These are the activations of a small neural network, seen along a few directions. Each row is one input.
In each table, some parts of the input vary, and every possible input appears once, in random order.
A made-up example of a description, with smaller parts first: one of 3 separate values, together with either a single point or one of 9 places along a line or (one of 5 places around a ring, together with one of 6 places along a line).
Shared parts are said once, and a part with two or three values counts as separate values.

A family of inputs:
R1: [-3.22 -6.74 -1.40 -3.73  0.71  0.08 -5.01 -0.97  4.50 -1.01  2.45  2.08
 -4.70]
R2: [-2.15 -5.75 -0.82 -4.87  1.79  0.19 -3.48 -1.39  4.27 -2.96  4.38  2.08
 -3.04]
R3: [-4.11 -5.44 -1.08 -1.34 -0.23  0.00 -5.86  0.27  6.22  0.09  0.19  1.20
 -7.09]
R4: [ 4.06  1.16  1.11  2.11  0.67 -2.31  1.74 -0.49 -7.10  5.44 -4.36  0.28
  3.46]
R5: [ 4.32  1.36  1.04  3.12 -0.99 -1.35  0.06 -1.04 -7.38  5.99 -4.12 -0.26
  2.82]
R6: [ 3.93  3.10 -0.48  1.34  1.07 -3.45  3.66 -0.06 -6.37  1.63 -4.23  4.17
  5.89]
R7: [-5.09  2.28  0.50  0.64 -2.27  4.51  0.17  2.25  7.61 -4.76  3.29 -5.47
 -3.21]
R8: [ 3.18  0.91  0.79  2.60  1.85 -3.01  2.50 -0.20 -6.70  4.62 -4.45  1.24
  4.57]
R9: [-5.61  1.11 -0.29  1.14 -3.19  4.85 -1.08  2.78  7.45 -3.12  1.40 -5.36
 -5.34]
R10: [ 5.05  3.01  0.15  1.41  0.94 -2.85  3.60  0.24 -6.98  1.51 -3.55  1.80
  4.96]
R11: [-2.03 -0.31 -0.59 -2.68  2.74  0.44 -0.31 -1.86  7.55 -4.40  8.19  0.74
 -1.77]
R12: [-2.10 -2.88 -0.46 -4.24  2.48  0.12 -1.81 -1.91  5.57 -4.37  7.36  1.94
 -1.55]
R13: [ 1.87  1.32  0.44  1.88  1.74 -4.17  2.10 -0.16 -6.18  4.44 -4.72  3.50
  4.88]
R14: [ 6.11  3.31  0.58  2.09 -1.97 -0.77  1.42 -0.74 -7.36  2.83 -3.30  0.51
  3.50]
R15: [-5.72 -2.35 -0.49  0.06 -3.99  4.80 -2.45  2.48  5.89 -1.91 -0.58 -4.78
 -6.03]
R16: [ 6.11  3.16  0.36  1.57 -0.07 -2.00  3.22 -0.52 -7.59  2.26 -3.80  1.00
  4.11]
R17: [-4.61  2.75  0.64 -1.10 -1.28  4.91  1.54  1.32  6.60 -6.27  5.86 -4.69
 -1.46]
Describe the family of inputs behind these rows.
Answer: either (one of 2 separate values, together with one of 4 places along a line) or one of 9 places around a ring
Change only the choice among 2 separate values in R8. List by row number the other rows that result.
Answer: R10

A family of inputs:
R18: [ 4.42  4.84  1.46  2.35  2.64 -0.92  1.28 -1.01 -1.89  3.32  1.50 -0.92
  2.69]
R19: [-2.88  0.96  0.01  0.93 -2.88  3.55  0.19  2.66  2.41 -0.72 -1.08 -3.67
 -3.29]
R20: [-3.90  2.48 -0.04  0.50 -0.08  0.81  2.81  1.47  4.99 -2.88  0.92 -0.75
  1.03]
R21: [-5.35  1.41  0.34  1.14  2.19 -0.47  2.45  1.50  6.01 -2.33  0.02  1.27
  1.88]
R22: [-0.03 -1.09 -0.67 -0.91 -3.33  2.84 -3.42 -0.24  1.25 -0.80  1.63 -3.04
 -3.90]
R23: [ 3.09 -0.32 -1.68  1.13 -1.25 -2.29 -0.33  1.18 -4.52  1.12 -5.29  3.99
 -0.11]
R24: [-4.57 -0.14  0.26  2.34 -1.63  1.04 -0.05  1.77  4.02 -1.12 -2.71 -1.97
 -2.24]
R25: [-1.46  3.00  0.98 -0.45 -0.61  2.77  2.02  1.54  3.22 -4.35  1.38 -2.91
 -0.22]
R26: [ 0.12 -2.86  0.16 -3.49  2.20 -0.49 -1.17 -0.53  2.68 -2.28  5.61  2.03
 -1.00]
R27: [ 2.24 -0.90 -1.48  0.66 -0.99 -2.65  0.06  0.45 -4.42  2.13 -5.44  2.12
  0.74]
R28: [-1.68 -5.00 -0.67 -1.71  0.37 -0.62 -3.86 -1.12  1.62  0.16  2.16  0.79
 -4.61]
R29: [-7.01 -0.57 -0.81  2.60  0.33 -0.77 -0.26  2.31  4.81  0.18 -2.90  0.12
 -1.71]
R30: [ 3.45  2.43  1.29  3.27 -0.06 -1.20 -1.05 -0.47 -2.54  5.78 -1.71 -2.06
 -0.29]
R31: [ 4.14  1.74 -1.17 -0.02  0.30 -2.89  2.54 -0.33 -3.66 -1.84 -2.32  4.96
  2.84]
R32: [-1.71 -4.73 -0.78 -3.41  4.64 -1.64 -0.51 -1.47  4.84 -0.78  4.05  3.33
  0.21]
R33: [-2.69 -6.97 -0.79 -1.80  3.08 -1.57 -4.00 -0.88  3.73  1.09  0.98  2.74
 -3.37]
R34: [ 0.55  2.24 -0.07 -0.97 -1.54  2.71  0.94  0.25  2.19 -4.68  3.14 -4.26
 -0.86]
R35: [ 0.79 -0.71 -0.14  0.85 -0.57 -1.80 -0.16  0.94 -5.42  2.81 -4.34  0.91
  1.42]
R36: [ 0.87 -0.67  0.20 -3.40 -0.86  1.04 -1.05 -2.55  1.75 -2.95  5.79  0.61
 -1.46]
R37: [ 1.72  1.81  0.27 -0.29  1.99 -1.33  2.55  0.02 -5.16  0.26 -1.06  2.14
  4.26]
R38: [-0.49 -0.53  0.62  0.88 -0.25 -0.55  0.26 -0.42 -5.44  4.79 -3.21 -1.29
  1.85]
R39: [ 1.38  1.11  0.36 -2.43 -1.38  2.68 -1.01 -0.81  1.98 -3.70  4.58 -1.71
 -0.71]
R40: [ 0.63  1.84  1.13 -0.24  1.98 -0.61  2.80 -1.07 -4.90  1.86  0.05 -0.06
  4.64]
R41: [ 3.28  1.22 -1.08 -0.02  0.94 -2.61  2.99 -0.51 -4.18 -0.71 -2.04  3.15
  3.59]
R42: [ 0.30 -3.04  0.68 -2.06 -2.58  1.71 -4.24 -1.51  1.07 -0.42  2.55 -0.25
 -4.18]
R43: [-0.38  0.51  0.08 -0.23 -3.66  4.13 -1.03  1.13  1.72 -0.97  0.17 -4.41
 -3.86]
R44: [ 2.30 -0.38  0.45  3.02 -0.78 -0.51 -0.69 -0.87 -3.25  4.58 -2.81 -0.88
  1.87]
R45: [ 2.85  2.28  1.09  1.78  1.82 -0.36  1.94 -1.44 -2.91  2.47  0.40  0.02
  4.77]
Changing only one part turns R23 into R31. The same change can be made to R38. Which row results?
Answer: R40
Describe the family of inputs behind these rows.
Answer: one of 2 separate values, together with either one of 6 places along a line or one of 8 places along a line
Change only the choice among 2 separate values in R34. List by row number the other rows that result.
Answer: R43
Start at R33 and move only the place on the line of 8, one step at a time. The first step leads to R28. Which rows follow, in order?
Answer: R42, R22, R43, R19, R24, R29
Change only the choice among 2 separate values in R36. List by row number the other rows that result.
Answer: R42
